Each row below holds a small network's activations on one input, seen along a few directions.
Each table varies a few parts of the input and shows all the possible inputs, shuffled.
A made-up example of a description, with smaller parts first: one of 8 places around a ring, together with either a single point or one of 11 places around a ring or (one of 3 separate values, together with one of 4 places along a line).
Shared parts are said once, and a part with two or three values counts as separate values.
In the rows, zero is written as 128.

Other details of the inputs shift rows strongly along two fixed directions, in all tables alike. That doesn't count.
To show where, the next rows are all for the same input, with only those details redrawn:
[150 106 111 170 100 143  73 123  90 114  61]
[128 133 173 113 128 173 133 122 167  95 143]
[126 123 162 115 131 155 130 134 162  93 131]
[132  94 123 139 133 105  98 154 121  91  78]
[112  93 149  87 176  68 142 185 176  59 112]
[129 114 149 120 135 134 116 143 151  88 113]

Rows:
R1: [134 149 147 142 128 209 124 112 140 165 156]
R2: [159 188 105 191  87 117 102 150  66 157  81]
R3: [142 126 144 150 106 174  98 113 125 112 109]
R4: [154 109  86 155  94 158  76 139  71 150  89]
R5: [100 146 166 106 148 173 145 140 170 137 185]
R6: [161 112  72 179 108 104  96  72  83 178 114]
R7: [126 174 207 118 128 153 179 123 114  84 151]
R8: [152 108  59 165  98 115 111  79  97 166  98]
R9: [102 114 138  79 181  95 177 155 190 141 163]
R10: [116 155 143 108 102 191 130  83 133 174 172]
R11: [152 121 147 135 104 166  93 117 112 107 117]
R12: [109 127 107  89 133 131 131 126 132 143 132]
R13: [ 98  86  86 125 159  39 118 167 113 145 101]
R14: [ 97  96 101 105 174  29 162 141 166 122 161]
R15: [100 110 125  93 153 107 130 180 143 112 147]
R16: [106 126 108 119 136 131 136 125 139 157 135]
R17: [106 146 151 104 142 187 153 136 172 134 176]
R18: [126 130 103 137 103 128 124  66 115 162 157]
R19: [126 147 131 112 107 202 149  90 150 170 161]
R20: [121  97  53 110 155  32 122 130 115 119 102]
R21: [141 164 144 153  99 161 163 138  66 130 118]
R22: [101 106 160 116 173  76 118 167 156  80 122]
R23: [141 147 102 171  82 122 148 115  32 157  75]
R24: [127  98 112 122 145  78  76 160 103  74  68]
R25: [125 128 180 117 167 140 137 136 176  97 148]
R26: [157 197 113 170  76 112 154  87 103 173 141]
R27: [134  65  64 103 151  11 141 150 126 115 113]
R28: [149 190 170 163  99 120 122 134 109 111 111]
R29: [112 141 124 103 140 132 173  86 182 140 194]
R30: [127 120 181 109 166 128 133 146 168  89 157]
R31: [124 151 101 136 128  14 155 192 100 139  93]
R32: [131 134 142 156 121 168  93 109 127 115 112]
R33: [120 141 147  97 134 191 156 142 176 132 166]
R34: [138 139 158 157  87 194  78  91 102 123 128]
R35: [106 111 108  78 165  97 123 186 143  98 121]
R36: [123 156 148 112 129 100 227 106 125 125 166]
R37: [138 153 156 133 121 216 124 114 138 162 181]
R38: [140 138 128 108  94 191 134  91 124 172 158]
R39: [112 124 151  79 162 123 166 135 170 150 183]
R40: [152 111  71 183 119 101 107  79  97 182 104]
Changing only one part turns R39 into R30. The same change can be made to R19. Which row results?
Answer: R3
Changing only one part turns R20 into R24. The same change can be made to R36. Which row results?
Answer: R7
What do these inputs look like to the network?
Answer: one of 4 places along a line, together with either one of 2 separate values or one of 8 places around a ring
Change only the choice among 2 separate values in R31. List by row number the other rows that result.
Answer: R23
Which other rows agree with R5 in the place on the line of 4? List them by row number.
Answer: R1, R2, R4, R15, R17, R21, R33, R35, R37
Change only the place on the ring of 8 in R27. List by row number the other rows that result.
Answer: R6, R8, R14, R18, R20, R29, R40

Rows:
R41: [127 125 119 135 125 122 108 135 119 123 115]
R42: [125 139 131 116 129 131 146 130 140 119 140]
R43: [123 121 142 109 132 136 136 128 146 116 142]
R44: [130 120 122 141 128 120 113 128 122 124 112]
R45: [131 126 136 114 130 128 147 124 146 119 143]
R46: [134 140 137 148 107 179 121 107 111 147 128]
R47: [123 126 140 109 139 138 136 131 138 118 143]
R48: [126 114  95 133 133 119 114 125 129 153 125]
R49: [122 132 136 113 130 124 148 120 139 124 146]
R50: [121 131 143 106 133 137 136 137 143 120 137]
R51: [118 132 139 119 135 136 141 131 143 116 136]
R52: [130 127 118 140 131 111 121 125 112 135 122]
R53: [153 172 148 165  68 248  93  51 107 168 149]
R54: [137 125 116 138 122 114 118 129 121 126 116]
R55: [128 139 137 113 130 133 147 133 142 126 137]
R56: [120 134 140 116 130 130 151 133 132 134 147]
R57: [130 132 134 113 129 130 146 126 144 118 142]
R58: [131 122 120 139 125 109 120 121 119 133 120]
R59: [125 126 138 115 131 123 148 118 141 126 146]
R60: [117 139 135 116 129 128 147 124 137 126 144]
R61: [132 133 114 140 124 116 119 133 120 126 116]
R62: [131 117 121 139 133 125 121 128 113 125 112]
R63: [130 126 125 139 130 121 116 135 122 130 108]
R64: [121 127 141 110 132 141 137 141 136 124 141]
R65: [128 134 137 115 129 135 150 139 138 127 145]
R66: [131 125 124 132 127 122 109 138 120 128 112]
R67: [136 132 118 138 125 115 120 137 120 132 111]
R68: [130 133 135 115 136 132 148 128 138 121 145]
R69: [121 139 139 111 131 127 149 129 138 130 141]
R70: [132 120 121 136 132 122 108 133 116 126 118]
R71: [129 126 118 138 124 109 120 123 116 132 119]
R72: [123 126 139 109 132 137 134 129 143 115 141]
R73: [116 119 115 105 140 133 142 122 151 146 151]
R74: [138 121 117 140 122 114 118 127 124 127 117]
R75: [122 125 140 116 135 134 141 126 145 116 137]
R76: [126 126 121 143 128 121 114 132 120 124 111]
R77: [119 132 136 110 131 138 135 133 140 115 139]
R78: [128 127 120 140 125 112 124 135 111 139 120]
R79: [129 132 120 137 126 111 121 131 115 137 115]
R80: [131 121 124 143 135 121 114 130 118 127 114]
R81: [125 132 116 139 124 110 120 128 115 132 119]
R82: [122 132 143 116 135 137 142 133 143 123 130]
R83: [128 122 125 143 131 123 117 140 118 131 113]
R84: [123 133 137 116 137 127 149 121 132 128 148]
R85: [132 114 123 136 125 121 108 129 122 125 115]
R86: [135 127 118 139 125 117 122 142 117 133 117]
R87: [137 126 116 140 129 116 120 131 116 129 118]
R88: [133 112 122 139 126 124 119 123 120 124 109]
R89: [129 121 123 135 127 125 111 142 116 131 116]
R90: [132 115 124 143 129 119 114 126 124 125 112]
What do these inputs look like to the network?
Answer: one of 2 separate values, together with either a single point or (one of 4 places along a line, together with one of 6 places along a line)
Changing only the choice among 2 separate values turns R45 into R74. The same change can be made to R84. Which row results?
Answer: R52
Changing only the choice among 2 separate values turns R72 into R53. The same change can be made to R51. Which row results?
Answer: R76
Change only the choice among 2 separate values in R82. List by row number the other rows that result.
Answer: R63
Change only the place on the line of 6 in R53. List by row number the other rows that result.
Answer: R41, R66, R70, R85, R89

Rows:
R91: [131  75  66 146 135  60 101 145  91 129  63]
R92: [124 129 127 113 136 129 152 133 136 138 153]
R93: [127 145 141 125 131 120 146 140 142 133 139]
R94: [125 134 132 136 122 143 137 101 117 148 137]
R95: [133 132 135 140 117 150 106 107 114 129 125]
R96: [119 126 144 137 136 141 120 131 132 118 129]
R97: [137 124 146 126 118 131 132 127 130 112 129]
R98: [118 143 141 105 128 127 152 148 131 109 129]
R99: [127  77  68 128 150  40 111 168 106 113  81]
R100: [120 136 134 115 137 129 143 143 147 145 146]
R101: [120 119 137 111 151 134 131 148 150 118 132]
R102: [129 141 115 136  96 171 113 120  93 146 111]
R103: [120 141 138 117 140 117 142 133 139 132 153]
R104: [133 140 120 142 113 142 108 102 122 139 133]
R105: [153 124  97 177  89 146  97  83  78 151  82]
R106: [132 141 122 147 110 144 106 106 126 146 126]
R107: [132 128 119 140 115 154 132 103 110 159 129]
R108: [133 140 123 145 114 143 124 105 105 148 137]
R109: [129 114 138 113 127 140 127 132 137 124 138]
R110: [128 132 150 124 140 131 137 140 146 108 128]
R111: [119 142 140 122 136 120 138 135 142 139 147]
R112: [123 117 136 104 148 126 130 150 149 115 135]
R113: [139 140 130 147 110 152 138  97 106 148 125]
R114: [142 119 103 181 109 136  69 114  73 141  72]
R115: [125 129 141 126 133 135 116 127 131 119 131]
R116: [119 126 136 116 133 128 142 104 146 126 145]
R117: [130 141 138 120 132 125 155 129 134 127 149]
R118: [120 129 125 112 136 128 133 135 158 133 141]
R119: [144 138 120 145 105 146 123 100 116 134 128]
R120: [122 134 129 112 139 126 146 140 142 138 152]
R121: [123 120 137 126 138 150 125 141 139 125 130]
R122: [152 140 132 157  96 167 104  99  99 134 111]
R123: [123 114 134 102 146 123 132 146 147 114 137]
R124: [133 141 132 125 122 129 136 120 145 121 140]
R125: [130 129 147 116 138 122 137 143 144 103 131]
R126: [121 129 131 114 135 120 140 117 146 118 152]
R127: [118 117 152 106 139 116 137 135 149 106 148]
R128: [122 125 121 108 139 122 137 135 154 125 147]
R129: [122  76  96 139 165  25 115 201 112  83  61]
R130: [136 146 132 134 122 129 139 127 124 135 138]
R131: [136 143 126 142 113 137 121 116 133 136 122]
R132: [106 138 141  99 137 121 146 149 136 110 138]
What do these inputs look like to the network?
Answer: one of 3 separate values, together with either a single point or one of 5 places along a line or (one of 2 separate values, together with one of 4 places along a line)
Changing only the choice among 3 separate values turns R106 into R118. The same change can be made to R103. Which row results?
Answer: R120
Changing only the choice among 3 separate values turns R105 into R91. The same change can be made to R110. Which row results?
Answer: R101
Start at R129 and move only the place on the line of 5, one step at a time. The first step leads to R110. Which rows follow, in order?
Answer: R125, R122, R97
Change only the choice among 3 separate values in R112. List by row number the other rows that result.
Answer: R115, R125
